A small network was shown many inputs. Here are its activations along a few directions, one row for each input.
Each table varies a few parts of the input and shows all the possible inputs, shuffled.
Descriptions start from the smaller parts, as in this example, which fits no table here: ring(8) and (point or ring(9) or (values(3) and line(6))).
Shared parts are said once, and a part with two or three values counts as separate values.

Other details of the inputs vary at random and push rows far along three fixed directions, the same in every table; ignore that.

Rows:
r1: [ -5.7  68.7 -48.0 -16.8  -5.5   0.7 -10.3   8.7  -7.6 -43.0   0.8  56.1
  40.2]
r2: [-10.5  58.5  31.8  13.7 -47.5 -20.6   7.8  38.5 -27.7 -56.4  -0.1 -11.0
   4.1]
r3: [  0.0 -46.0  33.6   6.5   2.7 -10.1  15.7 -14.1   9.6 -18.9  -0.4 -35.0
 -19.6]
r4: [ 13.1 -22.5   0.4  -7.7  13.2   1.1 -23.1  -9.7 -20.0  51.6  -9.4 -16.3
   0.4]
r5: [-23.3  49.9  23.6 -33.3 -47.5 -44.5  23.3  48.6   0.6 -66.4  25.9  -2.6
   7.0]
r6: [  9.3  21.7   4.4  11.3 -30.3  11.7  23.8  13.9   1.5 -45.4  18.5  -3.9
 -10.5]
r7: [-29.0 -12.8 -39.2   3.8  28.3   4.6 -28.9 -26.4  39.0 -11.9 -32.8  39.6
   6.2]
r8: [ -2.0  17.2 -44.9 -31.5  35.5   2.8  -9.9 -22.9  -0.5   1.3   1.6  49.3
  45.2]
r9: [-16.5  -4.7  19.7 -35.2 -33.3  -9.9 -46.1   8.1 -15.1  -4.9  22.1   5.1
  -5.8]
r10: [ -2.0 -13.9 -47.8 -12.0  39.6  10.4  -4.0 -29.2  34.4 -21.4   2.4  49.9
  17.4]
r11: [ 36.3  31.4  -1.8  17.7 -17.9  -4.5  42.9  26.7 -19.5 -57.2   3.2 -25.7
   2.0]
r12: [ -8.8  -7.3 -40.4  -3.4  45.4 -17.1 -16.6 -28.4  17.5 -20.0 -34.2  33.6
  32.1]
r13: [ -3.8 -12.1 -26.2  57.4  23.7   4.4  10.8  -0.8  46.2 -37.5 -39.7  18.3
 -20.1]
r14: [  1.1 -31.6   5.4 -17.1  14.6  -7.1  10.1   4.5  12.8  74.4  11.3 -11.6
 -13.0]
r15: [-18.4 -25.6  30.2  -0.6  -8.8  23.1 -36.2  -9.4  -8.1  81.1  13.7  -5.6
 -19.4]
r16: [ 37.1  -7.2 -41.5  79.4  31.8   3.7  12.5   4.5  23.3  -1.4 -50.1  15.3
 -13.7]
r17: [-12.5  17.0  11.2 -44.9 -23.4  12.3 -11.7   1.7 -11.7  -8.8  36.9   3.7
   9.1]
r18: [ 25.9 -17.0  15.6  31.1  -2.8   4.5   6.0   0.4 -21.8  40.8 -12.5 -36.7
 -20.4]
r19: [ 38.5 -20.0  22.7  29.6  -9.2 -23.2  15.7   8.0 -18.6 -24.1  -3.2 -32.6
 -14.3]
r20: [-21.4  22.4  18.0 -41.4 -14.6 -14.2 -23.4   3.1 -29.6  -3.6   2.6  -9.8
  23.2]
r21: [  2.9  17.3  -0.5   6.1  17.4  36.9  14.9  -7.4 -16.0  71.4   3.9  -2.7
  10.7]
r22: [ 13.8 -71.8  27.6  25.1  25.4  11.7  27.1 -21.0  20.5  24.7 -22.1 -60.9
 -37.0]
r23: [ -4.2 -43.6  30.2 -19.2  -9.0  -6.6 -29.4 -16.2  -9.4  24.7  22.0 -11.3
 -11.5]
r24: [-21.9  40.4  28.1 -22.8 -41.7  21.2  -3.5  17.0 -18.6   5.1  43.0   8.2
   2.8]
r25: [ 42.1 -35.5  22.6  73.4 -25.1  -4.3  33.6  19.4   8.7 -36.8 -12.2 -48.6
 -58.5]
r26: [-13.9  14.8 -48.1   8.8  35.0  -1.7 -15.8 -17.9  16.9  -7.1 -43.3  35.6
  23.4]
r27: [-26.1  12.1  13.4 -78.3   3.7  14.6  14.4   0.4  -7.2  89.7  52.0  -0.4
  20.0]
Each input here is: values(3) and (point or (values(2) and line(4))).
- Changing only the values(3) part turns r13 into r15. The same change can be made to r5. Which row results? => r14
- Which other rows does r9 become when the values(3) part takes its other values? List them by row number. => r17, r22
- Which other rows agree with r6 in the values(3) part? List them by row number. => r1, r8, r10, r11, r17, r21, r24, r27
- Which other rows does r12 become when the values(3) part takes its other values? List them by row number. => r8, r19

Rows:
r28: [ 39.0 -28.0  51.7  56.2 -43.1 -16.7  56.7  30.7  -2.4 -75.2   8.1 -76.6
 -51.9]
r29: [-17.4 -34.9  51.2 -48.1 -13.1   1.7 -15.2 -18.6 -24.1  62.2  28.0 -39.8
  -9.6]
r30: [-28.6  21.6   3.8 -35.4 -27.6 -23.9 -49.4   8.8  -9.5 -27.6  15.1  26.8
  13.7]
r31: [ -9.0  21.7  13.2   1.1 -33.5 -22.5 -28.5  14.3 -13.7 -56.7   1.1   3.1
  -1.1]
r32: [-25.7 -10.5 -49.3 -31.9  52.8  12.8 -19.1 -33.1  23.7  44.4 -17.4  45.6
  32.2]
r33: [ 26.1  -3.1 -55.8  59.0  42.4  -3.7  40.6   2.8  52.1 -64.9 -39.2  25.5
  -9.7]
r34: [-17.0  10.4 -51.1 -18.3  34.8  24.0 -25.0 -23.6  17.7  52.3 -10.4  52.4
  27.4]
r35: [-10.6 -18.9  52.7 -32.6 -17.5   5.9 -14.7  -3.3 -33.4  65.0  27.2 -34.0
  -2.9]
r36: [  6.0 -31.1  59.1 -23.8 -13.1   6.7  15.1  -7.1 -26.0  51.1  26.4 -57.0
 -14.8]
r37: [ 23.2 -53.3  -2.2  43.7  35.5  21.0  20.0 -20.3  26.9  44.3 -26.2 -21.3
 -27.5]
r38: [ -6.8  38.7   5.7  -6.8 -30.0 -21.0   0.6  26.6 -13.3 -41.5  11.8   9.3
  10.0]
r39: [ -9.2  -8.5 -36.5   7.4  42.4  16.0 -17.1 -27.8  15.1  40.4 -30.0  26.1
  17.7]
r40: [-10.9  37.8   3.4  -2.6 -39.4 -10.7   1.8  24.9 -11.6 -40.3  13.2  12.6
   4.9]
r41: [  4.4  49.2  -2.2  -6.7 -26.9 -13.8   6.2  30.9 -18.3 -36.9  12.7   8.8
  10.6]
r42: [ 45.6   9.9 -55.9  61.0  32.6  -7.8  56.0  13.2  40.7 -76.5 -36.8  12.7
  -7.9]
r43: [-28.1 -15.0 -43.9 -33.2  49.2  14.8 -36.5 -31.6  28.2  36.2 -12.1  56.0
  25.1]
r44: [ 16.5  -3.1  49.7  -1.1 -12.8  21.0  18.7  -1.4 -42.8  66.8  18.2 -56.6
 -10.7]
r45: [-16.6  39.2   6.2 -19.8 -36.7 -16.1 -35.7  10.8 -23.8 -41.0  14.1  24.7
  22.7]
r46: [-14.8  54.8  -8.0 -35.9 -29.2  -4.8  -6.7  20.4 -18.6 -32.9  33.2  30.4
  25.1]
r47: [ 34.0 -76.9   8.1  67.8  33.3  17.2  32.2 -16.5  33.3  30.6 -37.1 -48.7
 -53.2]
- What do these inputs look like to the network? => line(4) and line(5)
- Changing only the line(4) part turns r47 into r40. The same change can be made to r31. Which row results? => r39
- Which other rows does r44 become when the line(5) part takes its other values? List them by row number. => r34, r41, r42, r46
